Each row has a name. After each piece below comes the name of the row it's from, unless a question asks for something else. Each question is about the rows just above it. Places in a row count from 1.

ruvo: [  71  -15   78  -24   -7  -37   34   15   19   20   12  -49 -109   -3
    3   10  -78   46   32    6  -11  -64   23  -22   28  -36  -41    5
   29    5   51  -42  -63   -9   16   26   20   39   -3  -19   -9    3
   43]
zav: [-42   6 -16  27  19  -5  20 -20 -44 -17 -34  35  49  -9  -5 -31  79 -23
 -16  22  36  26 -39 -23 -65  41 -41   2 -20  50 -60   0  36  -7 -64 -17
  10 -18  -3  31   9  52  13]
forek: [ 24  18 -29 -24 -30  11  36 -50  -4   3  36   1  38  32  48  54  10 -65
 -25   4 -30  58 -95  69  -7 -13  13   3   2 -30 -59 -34 -17 -30  32  -1
 -37 -42 -21 -70   4 -83 -15]
Keme: [  81  -11   83   36    0  -27   24   20   17   17   12  -44 -100   -3
   13    3   35   39   31   13  -12  -57   31  -26   25  -25  -41    7
   30   10   58  -33  -63   -4   21   21    9   36   -7   -9    0   -2
   43]
Dusi: [-42   1 -14  30  21  -8   1 -22 -54 -19 -41  35  53 -21  -3 -45  83 -15
   4  23  38  24 -44 -17 -52  32 -34   1 -20  54 -61   5  34 -11 -56 -21
  20  -8  -3  39   8  62  21]
[ 24  18 -29 -24 -30  11  36 -50  -4   3  36   1  38  32  48  54  10 -65
 -25   4 -30  58 -95  69  -7 -13  13   3   2 -30 -59 -34 -17 -30  32  -1
 -37 -42 -21 -70   4 -83 -15] => forek
[  81  -11   83   36    0  -27   24   20   17   17   12  -44 -100   -3
   13    3   35   39   31   13  -12  -57   31  -26   25  -25  -41    7
   30   10   58  -33  -63   -4   21   21    9   36   -7   -9    0   -2
   43] => Keme
[-42   6 -16  27  19  -5  20 -20 -44 -17 -34  35  49  -9  -5 -31  79 -23
 -16  22  36  26 -39 -23 -65  41 -41   2 -20  50 -60   0  36  -7 -64 -17
  10 -18  -3  31   9  52  13] => zav

mube: [-84  -8  10  19 -59 -56 -28 -78   5   0  19   9]
kova: [-84  -8  10 -20 -59 -56 -28 -78   5   0  19 -26]
mepo: [-39 -38 -20 -66 -21 -16 -36  10  16 -15 -21 -27]
Femuf: [-39 -38 -20  24 -21 -16 -36 -47  10 -15 -21 -27]
The row with [-84  -8  10  19 -59 -56 -28 -78   5   0  19   9] is => mube
[-39 -38 -20  24 -21 -16 -36 -47  10 -15] => Femuf
The row with [-39 -38 -20  24 -21 -16 -36 -47  10 -15 -21 -27] is => Femuf
[ -8  10 -20] is in which row? => kova
The one value in mube and Femuf: => [10]

zarer: [ 56  -3 -15 -18 -19 -29  61  15   8 -13 -27 -18  64  11 -22  64  56 -13
   5   9 -26  13  80  84  53  -1  44 -92  41  34]
Gupi: [ 17  -3 -15 -18  55 -29  61  15   8 -13 -27 -18  64  11 -22  64  56 -13
   5   9 -26  13  80  84  53  -1 -11  89   7   6]
vufi: [ -33  -43  -69   74 -101   75  -63  -27  -16  -14   45  -87  -53  -18
   65  -22  -52  -13  -20  -22   20   55   33   -1  -69    1    6   27
  -29  -15]
Bog: [ 55  -4  -1  44  -1  37 -13  68  70 -73 -49   5 -22  72  38   4 -24 -75
  66  38 -68 -19   2   2 -20  77  68   8  76  55]
Which row holds [ 17  -3 -15 -18  55 -29  61  15   8 -13 -27 -18  64  11 -22  64  56 -13
   5   9 -26  13  80  84  53  -1 -11  89   7   6]? => Gupi
key -> tag
[-13] -> q52
[-101] -> q2
[-102] -> q10
[-15] -> q402
[-14] -> q34
Look up the entry of vufi at place 10 in the table: => q34
The row with [-73 -49   5 -22  72  38] is => Bog
[ 55  -4  -1  44  -1  37 -13  68  70 -73 -49   5 -22  72  38   4 -24 -75
  66  38 -68 -19   2   2 -20  77  68   8  76  55] => Bog

dok: [ 47  25 -34  31  23 -32  12  42  50]
vuvu: [ 82  69 -17  11  12 -22  43 101 104]
doz: [-54 -94 -22   3  -7  23  21 -53 -66]
Kago: [ 11 -34  25  23  50 -32  12  42  31]
kurig: [-20 -62 -63  57  33 -39 -25 -52 -42]
vako: [ 38   7 -39  26  17 -26  27  47  46]
zimo: [ 38  41  -4  26  25 -20 -30 -11  20]
tuv: [ 16 -35 -60  29  12 -25  48  50  32]
Noli: [ -8 -15  21 -21 -13  36  21 -15 -14]
Totev: [ 12 -32 -35   3  -5   2  66 -13  32]
[-20 -62 -63  57  33 -39] is in which row? => kurig
Table of tags by key:
[38] -> q294
[-63] -> q642
[-39] -> q278
[-38] -> q58
[-60] -> q148
[-62] -> q523
[37] -> q428
[-40] -> q264
The tag of vako, keyed by place 3: => q278
Where do [ 25 -34  31  23 -32  12  42  50] appear? => dok
The one value in Noli and Totev: => [-13]
Where do [ 23  50 -32  12  42  31] appear? => Kago
Which row holds [-54 -94 -22   3  -7  23  21 -53 -66]? => doz

vopa: [ 43  18  10  26 -49 100 -53  12 -60  -3  32  27  14  20  -6 -80]
Duva: [ 11  30  10  43  75 100 -23 -74   1 -34 -19  63 -52 -46  99  41]
Gadeg: [ 18 -49 100  32  26 -60  -3  12  30  10  43 -52  50  26 -33 -52]
[ 43  18  10  26 -49 100 -53  12 -60  -3  32] => vopa
[12 30 10 43] => Gadeg
Where do [ 43  18  10  26 -49 100 -53  12 -60  -3  32  27  14  20  -6 -80] appear? => vopa
[ 11  30  10  43  75 100 -23 -74   1 -34 -19  63 -52 -46  99  41] => Duva

Fur: [65  7 -7  2]
ker: [-107   63  -54   22]
dib: [-23  -3  62  66]
Mivi: [-23  -3  62 -38]
key -> tag
[3] -> q238
[-39] -> q849
[65] -> q738
[7] -> q193
[-38] -> q459
[2] -> q999
[66] -> q114
The tag of Fur, keyed by place 4: => q999
[-107   63  -54   22] is in which row? => ker
[-23  -3  62  66] => dib
[ -3  62 -38] => Mivi
[65  7 -7  2] is in which row? => Fur

zaguv: [ 21 -46 -52  20 -45 -16 -54  47  98 -61 -72  59 -23 -42 -48  82 -24  59
  65 -37  75 -55 -53]
luf: [  67  -46  -73   60 -100   77  -34   51   21  -56  -32   51 -105  -45
   24   82  -24   59   67  -37   75  -55  -53]
zako: [ 21 -46 -52  20 -45 -16 -54  47  98 -61 -72  59 -23 -42 -48 -27 -62  11
  41  45  15 -57 -53]
tags:
[-53] -> q492
[-54] -> q90
[25] -> q778
[24] -> q27
[-48] -> q803
Join luf by its entry at place 15: => q27
Which row holds [-105  -45   24   82]? => luf
[ 21 -46 -52  20 -45 -16 -54  47  98 -61 -72  59 -23 -42 -48  82 -24  59
  65 -37  75 -55 -53] is in which row? => zaguv

Fibis: [ -1  77 -63  54  48  56 -76  73 -71  66 -61 -53   2 -58]
zefil: [ -1  77 -63  54 -77  70 -34 -43   0  16  76  -1 -50   3]
mef: [ 74  54 -76 -71  77 -63 -53  66  56 -61  48  73 -50   3]
Where do [ -1  77 -63  54  48  56 -76  73 -71  66 -61 -53   2 -58] appear? => Fibis
[ 77 -63 -53  66] => mef
The row with [ 74  54 -76 -71  77 -63 -53  66  56 -61  48  73 -50   3] is => mef
[ -1  77 -63  54 -77  70 -34 -43   0  16  76  -1 -50   3] => zefil
[ 77 -63  54  48  56 -76  73 -71  66 -61 -53] is in which row? => Fibis

velib: [ 65 -92  17 -32 -17  59  -1 -29]
nusu: [-30  -4 -33 -18  27 -16 -23 -29]
kopel: [ 75  -8  -4 -33  26  28 -16 -29]
lepi: [ 78 -92  20 -46 -10  85 -15 -37]
Mirag: [ 67 -60   7 -25 -29  28  -1 -22]
Lifo: [ 44 -30   2 -19  -7  26  -1   8]
gukav: [ 79 -78   0 -34  32  62  32 -53]
Borub: [ 48 -90  17 -32  18  78   6 -36]
Vinur: [ 71 -62  12 -45  11  84 -14 -38]
kemon: [ 32 -20  -4  -8   0   4  15  27]
Shared by Lifo and kopel: => [26]
Which row holds [ -8  -4 -33  26  28 -16 -29]? => kopel
The one value in velib and kopel: => [-29]
key -> tag
[32] -> q495
[65] -> q600
[0] -> q16
[80] -> q357
[78] -> q678
[64] -> q983
[79] -> q134
[-78] -> q535
Join gukav by its entry at place 1: => q134
[ 32 -20  -4  -8   0   4  15  27] is in which row? => kemon

